Each row below holds a small network's activations on one record, seen along a few directions.
Each row is followed by the record's values for the fields Dov, Rofaz, Vub, Zek, Mabe, Lasum.
Not every record has every field; a missing one is left out.
The largest differences between rows may come from other fields.
In the rows, 500 means zero.
Strong random noise was added to every row along 5 fixed directions; ignore it. To show where, here is one row again and again, with new noise each time:
442	843	516	293	264	513	475	524	245	606	389	400	399	628	652	400	401	608	492	510
512	599	616	505	417	547	573	353	379	619	496	691	471	352	602	538	472	710	403	329
448	386	633	562	599	455	647	549	513	490	510	396	579	469	812	576	422	407	357	634
584	600	708	558	321	505	534	465	361	315	353	767	273	408	834	324	435	554	354	348
456	479	488	537	631	551	666	420	518	871	715	354	817	323	494	814	468	758	424	513
395	290	691	632	677	451	743	500	526	574	618	307	713	380	804	725	403	419	305	676
392	344	558	493	711	504	649	336	552	764	584	562	670	396	531	737	519	561	419	492

238	304	783	439	634	446	578	140	327	488	314	781	388	493	450	526	484	260	377	424 -> Dov: g2 / Rofaz: j1 / Vub: b2 / Zek: f1 / Mabe: m2 / Lasum: c5
331	485	394	211	516	456	444	386	460	732	334	561	385	756	423	440	540	306	660	572 -> Dov: g1 / Rofaz: j3 / Vub: b1 / Zek: f3 / Mabe: m3
545	887	408	422	260	447	449	600	302	399	529	337	430	500	383	476	419	690	590	576 -> Dov: g1 / Rofaz: j3 / Vub: b1 / Zek: f1 / Mabe: m1 / Lasum: c5
304	671	489	374	267	368	364	592	309	663	443	259	636	565	362	679	478	524	722	498 -> Dov: g1 / Rofaz: j3 / Vub: b1 / Zek: f2 / Mabe: m1 / Lasum: c4
712	528	341	654	416	409	376	839	584	268	505	488	454	394	443	629	579	523	640	529 -> Dov: g1 / Rofaz: j3 / Vub: b1 / Zek: f1 / Mabe: m1 / Lasum: c5
519	568	570	550	547	505	560	495	461	486	635	266	564	461	539	467	402	423	418	619 -> Dov: g1 / Rofaz: j1 / Vub: b1 / Zek: f3 / Mabe: m3 / Lasum: c5
685	720	401	547	341	504	406	795	482	375	456	339	488	472	428	367	482	573	650	506 -> Dov: g2 / Rofaz: j3 / Vub: b1 / Zek: f3 / Mabe: m1 / Lasum: c5
535	511	557	395	519	530	506	428	546	476	395	758	376	608	718	197	430	389	389	437 -> Dov: g1 / Rofaz: j1 / Vub: b1 / Zek: f3 / Mabe: m1
707	636	520	721	419	546	631	637	460	295	613	240	587	242	485	474	394	668	354	465 -> Dov: g2 / Zek: f1 / Mabe: m1 / Lasum: c2
572	400	423	515	439	419	302	818	618	254	334	657	381	595	775	438	517	348	584	540 -> Dov: g1 / Rofaz: j3 / Vub: b1 / Zek: f2 / Mabe: m2 / Lasum: c4
716	479	275	594	554	501	378	677	707	420	586	621	553	498	590	522	600	589	523	438 -> Dov: g1 / Rofaz: j1 / Vub: b1 / Zek: f2 / Mabe: m3 / Lasum: c4
492	350	547	631	588	499	503	392	544	512	598	648	563	387	439	646	506	616	427	344 -> Dov: g2 / Zek: f2 / Mabe: m2 / Lasum: c4
470	395	555	479	540	582	485	429	630	503	272	512	514	558	666	197	507	361	472	451 -> Dov: g2 / Rofaz: j1 / Vub: b2 / Zek: f2 / Mabe: m3
437	535	404	260	578	515	372	335	409	611	430	695	408	517	178	523	611	523	635	324 -> Dov: g1 / Zek: f1 / Mabe: m2 / Lasum: c2
543	427	412	362	703	454	490	631	509	193	411	542	190	805	570	423	525	162	496	764 -> Dov: g2 / Zek: f1 / Mabe: m2 / Lasum: c5
448	686	412	354	414	399	535	639	351	471	537	209	520	539	382	579	491	448	565	639 -> Dov: g1 / Rofaz: j3 / Vub: b1 / Zek: f1 / Mabe: m1 / Lasum: c2
262	361	576	397	466	484	488	279	414	617	333	859	404	638	681	493	547	321	443	395 -> Dov: g2 / Rofaz: j1 / Vub: b1 / Zek: f2 / Mabe: m3 / Lasum: c4
244	464	287	159	662	389	302	527	582	628	201	394	479	861	256	375	663	294	738	599 -> Dov: g2 / Rofaz: j2 / Vub: b1 / Zek: f2 / Mabe: m2 / Lasum: c3
518	624	488	498	426	527	542	584	400	506	639	193	643	497	416	650	394	577	550	591 -> Dov: g2 / Zek: f3 / Mabe: m1 / Lasum: c2
343	433	781	500	502	493	574	128	353	745	462	651	539	232	337	609	577	637	503	260 -> Dov: g1 / Rofaz: j2 / Vub: b1 / Zek: f2 / Mabe: m2
435	699	418	316	264	553	440	352	256	529	529	757	258	672	482	629	542	615	571	430 -> Dov: g2 / Zek: f2 / Mabe: m3 / Lasum: c4
400	267	562	565	589	477	625	490	481	507	653	473	652	457	542	910	524	416	489	569 -> Dov: g2 / Zek: f2 / Mabe: m1 / Lasum: c4
203	323	598	405	503	504	534	339	447	758	467	497	566	629	677	526	464	338	553	586 -> Dov: g2 / Rofaz: j2 / Vub: b1 / Zek: f3 / Mabe: m3
487	569	402	439	525	464	457	582	406	485	536	463	348	604	359	617	568	466	590	607 -> Dov: g2 / Rofaz: j2 / Vub: b1 / Zek: f1 / Mabe: m2 / Lasum: c2
382	508	402	412	372	517	485	676	462	637	459	337	572	667	734	571	492	402	620	646 -> Dov: g2 / Rofaz: j3 / Vub: b1 / Zek: f2 / Mabe: m3 / Lasum: c1
456	497	775	619	292	477	547	485	342	382	448	608	454	293	605	550	516	479	502	297 -> Dov: g2 / Rofaz: j3 / Vub: b1 / Zek: f2 / Mabe: m1 / Lasum: c1
539	609	340	508	441	436	445	646	530	579	538	359	647	467	439	673	558	667	621	534 -> Dov: g1 / Rofaz: j3 / Vub: b1 / Zek: f2 / Mabe: m1 / Lasum: c4
257	642	599	365	331	360	443	528	239	479	272	337	452	587	381	429	475	306	613	525 -> Dov: g2 / Rofaz: j3 / Vub: b1 / Zek: f1 / Mabe: m1 / Lasum: c5
664	580	679	587	367	546	572	525	347	124	471	796	124	471	756	301	393	487	334	490 -> Dov: g2 / Rofaz: j3 / Vub: b2 / Zek: f3 / Mabe: m2 / Lasum: c5
525	501	269	435	556	459	457	676	673	508	514	332	640	529	240	573	600	609	644	617 -> Dov: g2 / Rofaz: j3 / Vub: b1 / Mabe: m1 / Lasum: c4
321	350	685	575	426	427	504	456	429	603	516	540	597	336	387	760	568	437	570	386 -> Dov: g2 / Rofaz: j3 / Vub: b1 / Zek: f2 / Mabe: m1 / Lasum: c3
528	480	534	496	631	494	581	521	509	417	646	357	452	519	575	643	460	455	422	636 -> Dov: g1 / Zek: f2 / Mabe: m2 / Lasum: c1
750	721	438	438	445	564	353	436	553	278	344	845	114	519	356	171	483	513	507	327 -> Dov: g1 / Rofaz: j1 / Vub: b2 / Zek: f3 / Mabe: m1 / Lasum: c5
632	553	567	538	473	493	534	430	518	311	384	760	237	458	610	379	496	479	414	337 -> Dov: g1 / Rofaz: j3 / Vub: b2 / Zek: f2 / Mabe: m1 / Lasum: c1
541	689	359	400	326	406	458	680	422	498	528	273	539	515	324	572	514	613	612	539 -> Dov: g1 / Rofaz: j3 / Vub: b1 / Mabe: m1 / Lasum: c4
763	539	316	555	592	606	413	651	720	514	622	551	538	439	518	512	516	677	476	444 -> Dov: g1 / Rofaz: j1 / Vub: b2 / Zek: f2 / Mabe: m2 / Lasum: c1
623	542	696	734	284	552	572	664	430	338	517	377	558	456	892	288	376	519	326	526 -> Dov: g2 / Rofaz: j1 / Vub: b1 / Zek: f3 / Mabe: m3
448	369	772	615	450	450	565	294	424	304	522	805	379	370	671	662	525	391	382	444 -> Dov: g1 / Rofaz: j1 / Vub: b1 / Zek: f2 / Mabe: m3 / Lasum: c4

Here are new rows. What are their fields?
578	434	558	774	376	508	488	663	571	424	568	311	813	298	698	527	455	658	425	496 -> Dov: g2 / Rofaz: j1 / Vub: b1 / Zek: f2 / Mabe: m3 / Lasum: c4
597	546	495	707	410	520	565	559	461	621	728	318	800	293	660	749	474	785	401	537 -> Dov: g1 / Rofaz: j1 / Vub: b1 / Zek: f2 / Mabe: m3 / Lasum: c4
546	595	314	433	631	540	454	389	485	617	536	548	509	499	145	554	546	695	545	403 -> Dov: g2 / Zek: f1 / Mabe: m2 / Lasum: c5
666	530	426	621	507	470	546	625	516	244	559	320	386	459	603	440	444	437	402	624 -> Dov: g1 / Zek: f1 / Mabe: m3 / Lasum: c2
524	602	552	457	561	447	579	411	427	451	479	413	402	568	455	401	456	362	412	602 -> Dov: g1 / Rofaz: j1 / Vub: b1 / Zek: f3 / Mabe: m3 / Lasum: c5
325	156	619	563	882	435	663	433	637	672	615	347	738	399	473	725	444	271	425	677 -> Dov: g1 / Rofaz: j3 / Vub: b1 / Zek: f3 / Mabe: m2 / Lasum: c5
259	646	464	301	450	438	541	316	194	743	602	177	552	615	258	799	422	447	590	665 -> Dov: g1 / Zek: f1 / Mabe: m3 / Lasum: c5
316	346	504	404	588	396	423	407	547	479	394	795	348	601	279	723	676	299	668	447 -> Dov: g2 / Rofaz: j3 / Vub: b1 / Zek: f2 / Mabe: m1 / Lasum: c4
623	749	393	420	446	575	438	550	538	490	556	350	508	484	410	450	465	652	558	422 -> Dov: g1 / Zek: f2 / Mabe: m1 / Lasum: c1
378	362	550	381	560	407	426	365	492	406	344	726	371	565	399	594	588	279	594	374 -> Dov: g1 / Zek: f2 / Mabe: m1 / Lasum: c4
622	727	588	601	346	555	548	490	319	631	664	327	557	290	507	507	432	828	467	424 -> Dov: g1 / Rofaz: j2 / Vub: b1 / Zek: f3 / Mabe: m2
522	723	689	734	342	534	650	427	314	661	816	244	643	137	512	701	382	891	322	402 -> Dov: g1 / Rofaz: j2 / Vub: b1 / Zek: f2 / Mabe: m2 / Lasum: c1
461	625	655	557	325	512	528	387	285	511	494	517	551	469	572	434	414	561	440	410 -> Dov: g2 / Rofaz: j1 / Vub: b1 / Zek: f3 / Mabe: m3 / Lasum: c5
288	339	752	501	555	398	596	365	472	521	358	417	555	465	410	446	491	263	494	428 -> Dov: g2 / Rofaz: j3 / Vub: b1 / Zek: f3 / Mabe: m1
544	728	473	326	453	571	376	308	310	476	400	797	173	563	220	394	549	563	588	283 -> Dov: g2 / Zek: f1 / Mabe: m2 / Lasum: c5
449	614	638	497	327	486	475	453	390	437	335	663	342	436	546	303	545	506	457	272 -> Dov: g2 / Rofaz: j3 / Vub: b1 / Zek: f2 / Mabe: m1 / Lasum: c1
590	669	566	373	286	499	416	472	329	395	341	583	296	596	577	251	500	472	509	489 -> Dov: g1 / Rofaz: j1 / Vub: b1 / Zek: f3 / Mabe: m3
399	376	657	566	653	394	654	437	462	475	583	393	475	471	610	650	499	352	390	576 -> Dov: g1 / Rofaz: j2 / Vub: b1 / Zek: f2 / Mabe: m2 / Lasum: c1
475	533	337	437	506	450	408	606	467	558	503	567	424	678	520	604	601	535	591	542 -> Dov: g2 / Rofaz: j2 / Vub: b1 / Zek: f2 / Mabe: m2 / Lasum: c4
